These are the activations of a small neural network, seen along a few directions. Each row is one input.
Each table varies a few parts of the input and shows all the possible inputs, shuffled.
A made-up example of a description, with smaller parts first: one of 4 places along a line, together with either a single point or one of 9 places along a line or (one of 2 separate values, together with one of 5 places around a ring).
Shared parts are said once, and a part with two or three values counts as separate values.
(in the rows, 128 means zero)

Other details of the inputs shift rows strongly along three fixed directions, in all tables alike. That doesn't count.

A family of inputs:
R1: [141  87 127 112 118 107 138 105 139 139 156 155 149]
R2: [113 177 134 167 125 164 109 152 102  98  78  95 107]
R3: [152  96 124 116 111 109 138 118 148 140 167 141 149]
R4: [103 185 132  73 175 123 157 128 126 112  77 107 118]
R5: [155 102 127 108 117 108 137 123 149 137 171 141 146]
R6: [149 136 189 100 209 107 113 160 145 172 140 126 138]
R7: [161  90 131 214  76 158  90 151 110 119 165 146 128]
R8: [149 135 190 105 195 109 116 166 142 156 150 129 129]
R9: [ 79 164 120  82 165 126 143 125 120 132  92 106 113]
R10: [139  93 118 109 110 108 126 108 134 133 161 158 150]
R11: [116 114 171  95 177  97 113 126 136 151 127 129 132]
R12: [ 80 134  93  98  95 125 147 100 118 105 123 123 113]
R13: [118  91 132 109 115  94 124 104 130 129 156 150 150]
R14: [155 140 190 102 203 109 109 170 146 162 150 126 137]
R15: [ 96 196 131  89 178 139 147 148 128 130  85  93 105]
R16: [118 140  72 170  64 165 133 110 104  96  98 127 119]
R17: [185 139 182 182 165 142  74 175 120 133 118 130 148]
R18: [ 78 165 124  73 161 116 140 116 122 125  88 102 119]
R19: [144  92 126 118 124 112 142 115 155 157 167 141 135]
R20: [131  94 131 111 120  95 115 111 131 131 164 150 153]
R21: [138 203 148 183 167 182 106 181 110 124  65  85  93]
R22: [124  89 123 110 121 111 121 121 134 143 174 151 138]
R23: [152 199 139 201 131 184 116 175 106  95  64  82 103]
R24: [124  85 120 120 109  98 119 101 130 135 156 150 153]
R25: [153  81 126 211  64 150  91 131 110 124 153 144 135]
R26: [144  96 126 113 113 114 149 124 150 139 180 145 131]
R27: [ 91 139  58  85  88 131 174  84 127 106 111 130 124]
R28: [137 198 125 163 151 171 118 154 113 104  53  93 108]
R29: [154 220 146 194 157 191 114 195 114 106  65  72 100]
R30: [ 95 184 137  94 177 136 150 143 125 133  86  98 100]
R31: [120 130  84 177  66 164 129 111 106  97  97 132 111]
R32: [144  91 128 112 107 105 145 113 146 135 167 145 144]
R33: [189 115 122 223  76 172 103 164 128 120 163 130 128]
R34: [124  82 119 122 111 100 118  99 133 138 152 152 147]
R35: [143  94 120 117 117 114 147 117 151 154 171 140 140]
R36: [ 85 161 134  87 164 110 136 117 120 119  82 111 116]
R37: [147  89 122 114 120 109 133 107 142 143 157 154 155]
R38: [132  87 129 109 114 103 130 103 134 135 156 160 149]
R39: [147  94 129 109 108 106 144 116 146 130 173 145 141]
R40: [186 102 140 226  88 164 106 159 127 131 158 134 129]
R41: [131 118 186  95 190  85 107 134 133 147 132 135 151]
R42: [ 80 140  51  79  83 126 189  75 135 112 108 114 109]
R43: [180 133 189 189 162 143  77 171 116 131 113 131 143]
R44: [127  87 123 117 109  96 118 104 132 131 162 152 156]
R45: [122  82 119 119 112 113 122 115 133 145 169 152 140]
R46: [189 138 188 194 154 147  73 178 113 122 124 134 139]
R47: [ 85 180 133  70 171 118 134 131 121 117  90  97 115]
R48: [ 88 145  55  90  81 135 184  85 130 108 109 112 115]
R49: [191  99 145 237  93 166  97 160 128 134 153 135 121]
R50: [ 87 129  90 109 106 135 162 102 130 131 122 127 101]
R51: [ 72 119  73  99  99 130 155  90 123 126 119 129 108]
R52: [ 75 122  80  99  94 124 149  86 125 120 114 125 115]
R53: [129 114 183 111 193 106 108 145 135 161 131 135 130]
R54: [149 124 181 101 198  99 105 141 141 156 123 137 147]
R55: [189 100 127 218  74 161  97 146 118 108 154 150 139]
R56: [ 80 128  90 112  98 136 150 106 117 115 120 127 111]
R57: [124 115 177 104 185 104 113 142 132 156 138 133 135]
R58: [130  89 131 115 117 113 137 120 142 151 174 150 133]
R59: [111 146  78 184  52 164 125 117  94  76 106 122 112]
R60: [ 95 128  72 102  80 128 177  86 132 110 116 122 110]
R61: [123 163  42 188  39 191 144 116 101  70  93 117 105]
R62: [104 172 129  86 171 126 151 122 128 119  73 110 112]
R63: [115 186 146  95 179 133 155 153 136 126  95  94 108]
R64: [127 125 184  77 198  87 106 140 140 155 137 125 149]
Each input here is: one of 2 separate values, together with one of 4 places along a line, together with one of 8 places around a ring.
Question: Changing only the choice among 2 separate values turns R45 into R56. The same change can be made to R15. Which row results?
Answer: R58
Question: Start at R6 and move only the place on the ring of 8, one step at a time. The first step leads to R9. Which rows follow, in order?
Answer: R18, R24, R16, R37, R48, R35
Question: Change only the choice among 2 separate values in R19. List by row number the other rows that result.
Answer: R49
Question: Change only the place on the line of 4 in R12. List by row number the other rows that result.
Answer: R2, R11, R25

A family of inputs:
R65: [ 85 119 111  28 169  76 175 102 161 172 160 132 128]
R66: [110 211  81 123 110 175 165 132 117  91  62  81 110]
R67: [115 138 141   4 206  74 168 110 160 164 129 128 128]
R68: [213 122 176 191 142 143 102 167 131 138 137 136 143]
R69: [145 200 117 142 127 178 135 156 120  98  75  89 109]
R70: [180  79 174 212 120 141  79 153 121 142 152 158 147]
R71: [187  70 180 216 128 140  74 153 126 141 156 161 152]
R72: [ 88 186 116 134 131 168 123 147 101 105  66  95  88]
R73: [140  65 129 154 116 119 109 116 134 147 163 158 158]
R74: [208 113 154 177 128 147  97 159 134 136 148 138 142]
R75: [105 118  53 146  41 152 178  81 134 111 140 140 103]
R76: [129 226 175 158 191 160 105 184  88  88  57 104 113]
R77: [115 137 186  29 217  73 167 134 159 156 143 114 129]
R78: [200 135 211 202 182 138  54 204 105 132 142 142 168]
R79: [219 128 181 187 162 144  88 183 133 145 137 129 154]
R80: [100 127 175  27 225  77 129 127 146 162 121 135 136]
R81: [143  64 152 153 103 112 108 113 128 153 175 161 145]
R82: [ 81 127  56 118  63 128 147  78 112 101 116 122 127]
R83: [ 70 129 152  12 195  73 164  93 141 157 117 131 131]
R84: [107 219 125 120 156 161 151 161 129 105  71  76 112]
R85: [ 71 125  24 108  13 150 208  62 134  91 136 127 104]
R86: [ 65 127  41 134  47 156 161  81 102 106 105 123 113]
R87: [106 123 180  35 231  79 124 128 151 159 121 135 140]
R88: [105 133  85 136  87 143 175 115 126 109 132 116  96]
R89: [120 148 180  19 218  83 150 141 170 158 145 120 141]
R90: [109 135  95 128 105 132 123 108 118 101 107 128 120]
R91: [141 205 112 161 146 171 135 162 114 116  62  89 109]
R92: [ 90 202 104 145 124 154 124 144  99  90  53  80 105]
R93: [146  74 111 151 100 123 138 126 139 146 194 142 136]
R94: [127  46 102 133  66 119 118  89 132 149 190 174 140]
R95: [145  85 131 126 109 113 110 123 119 125 182 177 152]
R96: [101 129 178  36 227  77 132 126 144 169 121 131 151]
R97: [127  43 108 140  67 111 119  91 129 159 196 166 156]
R98: [128 213 120 155 156 171 132 161 125 120  71  90 104]
R99: [ 78 118 128  18 163  58 150  85 143 152 142 129 147]
R100: [156  71 140 148 115  98  97 118 132 141 169 157 166]
R101: [185 106 140 191 109 152 100 148 143 147 166 148 127]
R102: [147 198 162 182 164 165  77 175  98 101  64  89 107]
R103: [110 131  57 128  58 145 184  88 126 108 113 131 105]
R104: [185 102 159 214 118 144 101 165 139 149 165 145 124]
R105: [ 69 118  47 119  31 128 164  72 115  88 114 131 110]
R106: [107 121  98 144  73 128 133  95 111 106 121 128 122]
R107: [ 70 132  30 101  43 147 197  82 123  98 137 106 103]
R108: [144  48 119 144  76  94 119  88 135 130 179 173 155]
R109: [110 115  81 159  70 137 135  95 118  92 110 137 126]
R110: [136  69 132 131  94  97 118  96 131 132 167 161 149]
R111: [190 107 174 177 144 144  97 179 136 136 168 122 131]
R112: [147 201 163 182 182 166  77 183 105  92  51  89 109]
R113: [112 202 148 157 160 178  99 169  97 110  57  84  92]
R114: [ 81 188 116 148 118 168 139 142 100  95  55  93  86]
R115: [112  48 100 123  68 107 130  94 135 154 187 165 148]
R116: [104 133 179  22 213  62 120 127 152 153 131 127 136]
R117: [177  93 135 189 107 145  98 154 142 153 181 148 122]
R118: [183  96 176 185 155 119  68 156 129 135 144 140 168]
R119: [110 180  98 146 123 168 151 151 115  99  97  88  85]
R120: [106 145 143   9 182  81 189 103 160 142 122 123 140]
R121: [158  77 156 136 119 102  87 121 132 144 175 154 149]
Question: What is each input in this table made of?
Answer: one of 3 separate values, together with either a single point or one of 8 places around a ring or (one of 2 separate values, together with one of 5 places along a line)
Question: Changing only the choice among 3 separate values turns R100 into R108. The same change can be made to R78. Which row results?
Answer: R76
Question: Change only the place on the line of 5 in R105. List by row number the other rows that result.
Answer: R106, R108, R109, R110
Question: Change only the place on the ring of 8 in R65. List by row number the other rows that result.
Answer: R66, R79, R84, R91, R93, R98, R107
Question: Change only the choice among 3 separate values in R70. List by row number the other rows that result.
Answer: R80, R96
Question: Change only the choice among 2 separate values in R71. List by row number the other rows that result.
Answer: R109
Question: Start at R120 and move only the place on the ring of 8, one step at a time. The first step leads to R85. Which rows follow, in order?
Answer: R77, R88, R104, R75, R103, R68
